These are the activations of a small neural network, seen along a few directions. Each row is one input.
In each table, some parts of the input vary, and every possible input appears once, in random order.
Descriptions start from the smaller parts, as in this example, which fits no table here: one of 5 places around a ring, together with either a single point or one of 9 places along a line or (one of 3 separate values, together with one of 6 places along a line).
Shared parts are said once, and a part with two or three values counts as separate values.
In the rows, 128 means zero.

Other details of the inputs vary at random and push rows far along two fixed directions, the same in every table; ignore that.

A family of inputs:
x1: [ 84 107  98 105 101 121 125  89 100 136  87 136 108 132]
x2: [159 140 163 164 142 125 116 163 142 150 153 111 128 127]
x3: [136 127 144 132 130 120 129 144 128 132 134 126 121 126]
x4: [119 125 129 140 126 122 126 131 114 146 123 117 104 126]
x5: [126 122 137 105 123 123 142 136 123 114 125 135 119 118]
x6: [138 134 147 134 128 134 120 133 139 139 127 121 139 131]
x7: [138 148 147 133 140 136 122 150 144 123 131 127 138 125]
x8: [130 144 140 119 134 136 127 146 140 116 126 131 137 123]
x9: [118 141 127 146 135 132 112 132 130 147 120 122 116 131]
x10: [109 111 116 109 110 120 118 104 112 130 103 134 125 138]
x11: [124 132 130 132 131 128 113 137 130 128 120 132 128 134]
x12: [138 129 148 123 132 124 137 147 131 124 133 126 124 122]
x13: [122 126 135 113 119 129 127 118 128 126 115 130 133 132]
x14: [142 150 151 142 144 138 118 154 144 132 136 126 139 128]
x15: [117 123 130  99 115 133 136 114 126 113 112 134 133 127]
x16: [162 130 122 170 147 129 142 135 140 133 177 114 138 120]
x17: [ 97 109 110  84 101 126 136  99 109 109  96 144 125 131]
x18: [152 112  12 168 153 139 172  60 127 103 207 130 153 126]
x19: [120 130 125 123 127 128 118 133 127 122 116 136 128 131]
x20: [121 116 130 112 120 119 137 131 116 121 121 137 116 126]
x21: [136 134 147 136 129 130 116 131 138 143 127 121 137 134]
Description of these inputs: one of 3 separate values, together with either a single point or one of 6 places along a line.
Changing only the choice among 3 separate values turns x21 into x11. The same change can be made to x1. Which row results?
> x9
Which other rows agree with x12 in the choice among 3 separate values? List them by row number.
> x2, x3, x4, x5, x16, x20

A family of inputs:
x22: [111  60  65  90  99  92 170  77  88  72 131 171 117 132]
x23: [200 178 129 168 158 169 155 123 165 130 192  84 185 110]
x24: [123 130 231  91 106 109  75 178 149 131  60 150 141 161]
x25: [ 87 142 191 113 134 130  75 193 149 159  56 130  88 141]
x26: [ 82  62  52  94 106 111 176  60  93 114 114 141  91 129]
x27: [127 147 218  63 109 126  67 172 131 141  56 110 129 136]
x28: [ 82 123  32  76 114 134 160  81  81  68 111 144 118 113]
x29: [206 127 135 168 175 124 149 149 153 128 230  98 153 120]
x30: [180 145 144 186 170 151 171 122 176 156 215  98 124 106]
x31: [111  80  53  64 103 117 134  56 101  80 129 150 147 144]
x32: [ 77 117  41  97 104 135 168  86  93  64 114 168 125 108]
x33: [ 83 101  36  95 102 123 167  93  96  69 120 193 125 129]
x34: [190 155 138 187 148 157 159 133 180 129 203 133 197 124]
x35: [ 92 142 200 144  85 107  36 149 112 197  48 107 112 157]
x36: [102  86  33  77 125 115 131  86  90  67 130 164 117 134]
x37: [171 154  95 226 186 150 123 142 160 162 190 102 141 129]
x38: [112  81  50  60 107  98 168  70  73  86 126 130 109 109]
x39: [185 129 119 220 165 136 149 133 148 175 205  84 134 124]
x40: [ 98 105  28  67 130 122 140  81  81  74 117 146 118 118]
x41: [ 95 133 218  97 108 134  78 165 155 171  48 120 116 154]
x42: [102 125 197 154  88  93  59 169  91 199  70 106  74 140]
x43: [166 168  90 251 174 133 101 132 134 181 194  95 136 128]
x44: [119 151 224  81 107 122 114 188 106 137  68 107  97 115]
x45: [100  77  67  94  88 108 193  81  86  79 131 178 119 121]
x46: [ 93 151 236  86 111 140  86 149 159 168  58 129 106 143]
x47: [183 143 118 215 169 158 130 112 166 177 190  89 173 138]
x48: [106 158 234  93  94 136  97 177 143 138  48 136 142 122]
x49: [ 82 158 203  98 137 131  87 174 150 156  64 141  81 130]
x50: [187 157 145 192 155 146 187 150 158 126 211 102 161  92]
x51: [189 153 117 196 184 135 135 159 172 108 211 136 165 132]
Describe the family of inputs behind these rows.
> one of 3 separate values, together with either one of 4 places along a line or one of 6 places around a ring
Changing only the choice among 3 separate values turns x32 into x48. The same change can be made to x25. Which row results?
> x41
Change only the choice among 3 separate values in x24. List by row number the other rows that result.
> x22, x51
Change only the place on the ring of 6 in x22. List by row number the other rows that result.
> x29, x38, x44, x45, x50

A family of inputs:
x52: [179 176 208 175 154 152  88 175 184 173 145  97 166 139]
x53: [ 60 105 122  69  91 106  93 125  91 114  43 166  99 147]
x54: [ 91 125 143  96 113 120 101 145 117 117  77 149 117 140]
x55: [132 101  29 124 138 127 182  75 104  82 176 143 130 112]
x56: [141  90  49 115 122 125 202  65 106  85 181 138 136 108]
x57: [167 127  51 148 162 144 198  98 137  81 217 128 151 101]
x58: [170 175 210 150 148 154 101 174 183 155 138 105 166 130]
x59: [176 189 212 166 169 154 106 210 187 143 155 113 155 122]
x60: [126 116  30 112 138 145 186  72 125  67 168 156 149 114]
x61: [ 65  94 123  72  90  91  95 130  75 121  52 154  80 142]
x62: [184 174 208 180 169 136 103 214 169 160 164 100 135 121]
x63: [181 152 218 159 147 131 125 192 163 156 159 100 136 118]
x64: [ 68 126 126 133 108 121  82 128 103 165  60 129  88 144]
x65: [144 160 186 164 147 131  78 186 153 161 117 120 132 145]
x66: [149 119  38 145 137 150 170  48 134 103 185 128 174 127]
x67: [ 79  91 159  34  77 102 142 129  87  95  55 156  92 120]
x68: [151 125  46 131 139 156 183  53 140  89 188 131 177 120]
x69: [182 187 224 148 157 165 115 186 198 144 150 103 174 120]
x70: [131 166 184 178 134 142  75 147 158 203 103  87 128 141]
x71: [175 104  54 173 144 126 185  76 123 120 217 117 146 118]
x72: [ 72  77 139  69  75  86 108 116  75 130  54 148  83 141]
x73: [132 160 181 190 147 125  81 180 138 195 122  91  94 130]
x74: [ 79 122 135  76 107 118 109 137 110 105  67 159 114 136]
x75: [ 81 101 148 125  95 103 102 119  92 179  73 116  71 137]
x76: [ 74  82 148  55  76  92 122 122  81 117  53 151  86 134]
x77: [161 120  38 173 146 148 158  52 140 124 196 117 175 134]
x78: [ 66  97 127  66  90  94 100 132  78 112  52 156  82 138]
x79: [168 125  47 156 163 141 192  97 133  89 217 125 149 105]
Describe the family of inputs behind these rows.
> one of 4 places along a line, together with either a single point or one of 6 places along a line
